Each row below holds a small network's activations on one input, seen along a few directions.
Each table varies a few parts of the input and shows all the possible inputs, shuffled.
A made-up example of a description, with smaller parts first: one of 4 places along a line, together with either a single point or one of 11 places along a line or (one of 3 separate values, together with one of 5 places around a ring).
Shared parts are said once, and a part with two or three values counts as separate values.
In the rows, 128 means zero.

Other details of the inputs shift rows strongly along two fixed directions, in all tables alike. That doesn't count.

Table:
row 1: [123 127 136 142 139 136 116 138 130 143 133 128 109 112 136 117]
row 2: [128 136 135 135 132 139 122 114 139 110 143 116 125 143 122 126]
row 3: [147  78 154 133  40 115 137 158 119 124  83  93 183 168  98 124]
row 4: [137 123 100 120 119 109 144 120 121 126 118 145 130 125 122 152]
row 5: [123 134 104  97 134 112 141 130 116 119 126 137 135 132 134 138]
row 6: [125 141 108 100 141 115 136 132 118 120 130 142 133 128 139 135]
row 7: [125 135 108 129 124 114 139 123 123 116 120 147 131 121 128 148]
row 8: [124 121 143 142 136 143 119 131 132 148 137 122 109 112 129 113]
row 9: [116 131 108 120 133 119 137 116 117 115 136 140 111 125 135 142]
row 10: [130 136 134 125 144 140 126 122 139 127 138 119 130 137 128 121]
row 11: [127 138 141 143 132 135 118 119 140 110 139 121 126 134 126 122]
row 12: [128 128 145 145 128 149 123 119 140 127 139 112 123 135 114 124]
row 13: [126 132 141 126 136 131 120 138 127 131 129 119 137 128 132 112]
row 14: [126 141 107 103 139 117 141 121 124 110 129 136 139 136 134 140]
row 15: [123 123 142 142 127 135 118 137 130 138 131 126 116 118 133 114]
row 16: [140 117 137 124 131 135 123 133 135 151 126 120 131 125 122 119]
row 17: [130 137 143 125 131 139 124 129 133 121 130 114 144 143 127 119]
row 18: [137 120 138 140 142 143 115 124 136 148 136 129  99 111 126 116]
row 19: [127 136 146 139 121 139 119 120 136 106 136 114 133 146 121 125]
row 20: [122 120 144 148 122 144 124 123 129 133 136 117 113 125 121 123]
row 21: [128 133 138 128 140 142 126 123 135 135 133 118 132 129 124 121]
row 22: [123 130 145 150 125 134 114 125 133 117 139 120 116 132 130 120]
row 23: [122 120 141 128 126 141 123 128 129 135 137 114 120 129 125 116]
row 24: [127 128 140 130 125 133 127 132 134 137 120 122 148 132 124 123]
row 25: [125 133 104 125 126 114 144 114 122 120 123 145 128 119 125 150]
row 26: [121 123 140 150 126 140 126 125 133 137 134 123 111 118 125 124]
row 27: [124 135 145 144 134 139 112 123 136 116 146 122 110 131 132 126]
row 28: [122 134 107 108 131 108 140 139 115 133 116 144 141 120 139 135]
row 29: [129 136 149 159 128 144 118 123 143 123 136 121 122 129 123 120]
row 30: [125 133 135 125 148 144 122 126 136 137 142 121 117 126 132 114]
row 31: [122 128 104 106 130 110 143 133 112 142 117 142 139 117 136 137]
row 32: [131 135 145 138 134 138 124 132 138 133 125 122 143 129 126 116]
row 33: [125 140 108 108 134 109 139 127 120 113 121 142 146 131 135 139]
row 34: [123  79 161 127  26 114 146 159 111 126  83  92 207 170  90 127]
row 35: [118 134 105 114 127 112 137 119 116 107 131 140 120 132 134 146]
row 36: [123 127 145 136 129 134 114 135 131 129 136 123 121 127 130 114]
row 37: [141 124 103 122 132 109 125 134 122 131 118 149 107 115 144 138]
row 38: [151 124 135 134 137 131 111 139 141 143 119 123 124 128 132 116]
row 39: [124 133 102 113 123 114 143 116 120 109 126 138 131 135 124 149]
row 40: [122 130 106 112 133 110 139 138 114 136 118 147 139 116 140 138]
row 41: [119 133 109 105 131 112 133 129 110 115 131 144 125 125 138 138]
row 42: [136 119 137 149 135 140 120 123 135 140 135 129 102 118 123 123]
row 43: [126 136 106 115 137 116 143 123 125 132 119 144 139 121 132 141]
row 44: [128 129 142 129 143 147 119 128 135 145 138 115 121 121 127 113]
row 45: [143 126 139 131 133 139 123 125 140 150 127 121 134 130 119 124]
row 46: [118 126 105 112 133 116 141 126 108 130 127 143 117 113 135 139]
row 47: [119 130 106 105 131 114 136 126 112 118 132 140 120 125 137 137]
row 48: [124 129 143 156 133 139 117 126 137 129 140 130 106 118 133 120]
row 49: [149 128 138 154 132 141 112 126 150 130 129 125 113 132 123 122]
row 50: [144 129 100 111 127 106 138 132 122 127 107 146 140 130 135 145]
Each input here is: one of 5 places around a ring, together with either one of 2 separate values or one of 8 places around a ring.
Q: The inputs of row 12 and row 44 match in every part but the place on the ring of 5. If row 7 is changed in the same way as row 12 into row 44, which row does it become?
A: row 40
Q: Which other rows does row 48 become when the place on the ring of 8 takes its other values? List them by row number.
A: row 9, row 20, row 22, row 26, row 27, row 34, row 35
Q: Which other rows does row 42 become when the choice among 2 separate values takes its other values? List them by row number.
A: row 3
Q: Which other rows does row 49 become when the choice among 2 separate values takes its other values? List them by row number.
A: row 4

Table:
row 51: [143 128 175 166 118 168 117 125 163 139 133  78 157 152 101 100]
row 52: [107 147 110 120 174 144 134 101 126 148 157 152  82  88 141 143]
row 53: [142 153 180 165 159 168  95 117 167 126 155 105 131 136 122 102]
row 54: [143 168  66 106 224 112 132 102 134 141 139 193  61  76 160 146]
row 55: [126 129 165 169 119 132 106 126 144 113 138 120 119 126 107 110]
row 56: [102 112 100  73  83  94 171 117  84  76 112 116 176 169 116 157]
row 57: [113 105  79 104  65  73 173 131  86  97  90 154 162 137 110 173]
row 58: [143 155 180 166 166 168  91 131 164 131 146 113 121 144 130  92]
row 59: [129 113 135 166 124 148 129 116 140 133 129 137 108 113 121 133]
row 60: [129 127 137 121 144 138 116 146 126 141 133 119 118 113 140  98]
row 61: [138 158 138 134 154 155 112  98 162  98 161 108 109 151 119 126]
row 62: [ 99 115 102  66  67  76 167 146  82 102 100 129 199 156 123 152]
row 63: [117  95  81  56  73  73 174 147  72 136  89 149 181 125 121 153]
row 64: [154  80 214 184  82 174  96 151 156 172 125  61 128 155 104  79]
row 65: [122 155  79 138 169 121 124  87 128  80 163 174  56 119 147 157]
row 66: [149 160  76 112 212 113 114 115 136 136 151 179  75  94 169 144]
row 67: [106 145 139 147 161 162 118 119 133 137 162 114 104 106 135 109]
row 68: [133 132  99 154 173 128 124 113 136 145 144 172  63  85 147 151]
row 69: [125 150 138 169 156 138  97 125 140 119 143 144  85 110 149 126]
row 70: [147  90 162 102  41 115 146 171 121 120  71  83 240 186 104 117]
row 71: [150 138 156 158 166 167 111 122 164 166 139 106 108 121 110 102]
row 72: [152 103 213 171  93 191 108 120 173 167 126  56 172 159  91  94]
row 73: [130 114  32  72  95  34 168 146  72 106  82 192 140 113 152 185]
row 74: [118  84 124  90  66 109 154 149  90 151  93 107 183 155  92 130]
row 75: [100 120 104  75  81  82 164 149  84 100  98 140 184 148 138 151]
row 76: [114 110 205 143  96 172  94 165 150 153 128  62 152 152 115  69]
row 77: [125 170  68 131 195 101 120 119 124 119 148 197  43  66 191 157]
Q: The inputs of row 67 and row 51 match in every part but one. If row 63 is changed in the same way as row 67 into row 51, which row does it become?
A: row 54
Q: Describe the family of inputs behind these rows.
A: one of 3 separate values, together with either a single point or one of 8 places around a ring
Q: List by row number the other rows that have the choice among 3 separate values in common with row 59.
A: row 55, row 57, row 64, row 65, row 68, row 69, row 73, row 77

Table:
row 78: [126 106 171 128  97 147 122 149 129 144 120  87 162 146 110  99]
row 79: [149 101 118 107  81 101 146 147 114 141  85 125 179 146 109 139]
row 80: [109 157  83 103 182 107 132 119 111 121 150 171  86  95 164 139]
row 81: [126 110 176 161 104 153 105 138 138 131 133  95 121 141 119 102]
row 82: [126 136  75 126 165 107 142 113 118 144 134 183  78  80 148 159]
row 83: [124 126 122 143 134 129 127 126 129 141 132 137 104 109 131 133]
row 84: [125  99 122  91  76 109 154 149 103 136  93 115 185 147 114 132]
row 85: [130 104 172 158  97 151 113 140 136 137 128 100 128 137 111 106]
row 86: [119 119 117 111  76 109 155 116 113  80 116 117 168 168 103 154]
row 87: [128 179 105 139 189 133 122  88 149  88 161 154  92 120 143 146]
row 88: [147 151 171 186 196 185  79 124 178 160 165 111  71 106 142  89]
row 89: [ 98 146  30  36 104  52 198 112  71  72 102 177 183 146 137 202]
row 90: [136 170 102 144 212 132 109 111 145 130 158 175  59  85 166 131]
row 91: [138 106 170 136 121 157 114 139 141 169 126  91 142 132 111  96]
row 92: [140 109 187 150  85 146 102 151 146 128 117  81 164 163 112  93]
Q: The inputs of row 81 and row 92 match in every part but one. If row 85 is changed in the same way as row 81 into row 92, which row does it become?
A: row 90
Q: Describe the family of inputs behind these rows.
A: one of 3 separate values, together with either a single point or one of 4 places along a line
Q: Which other rows does row 91 become when the choice among 3 separate values takes its other values? List them by row number.
A: row 79, row 82
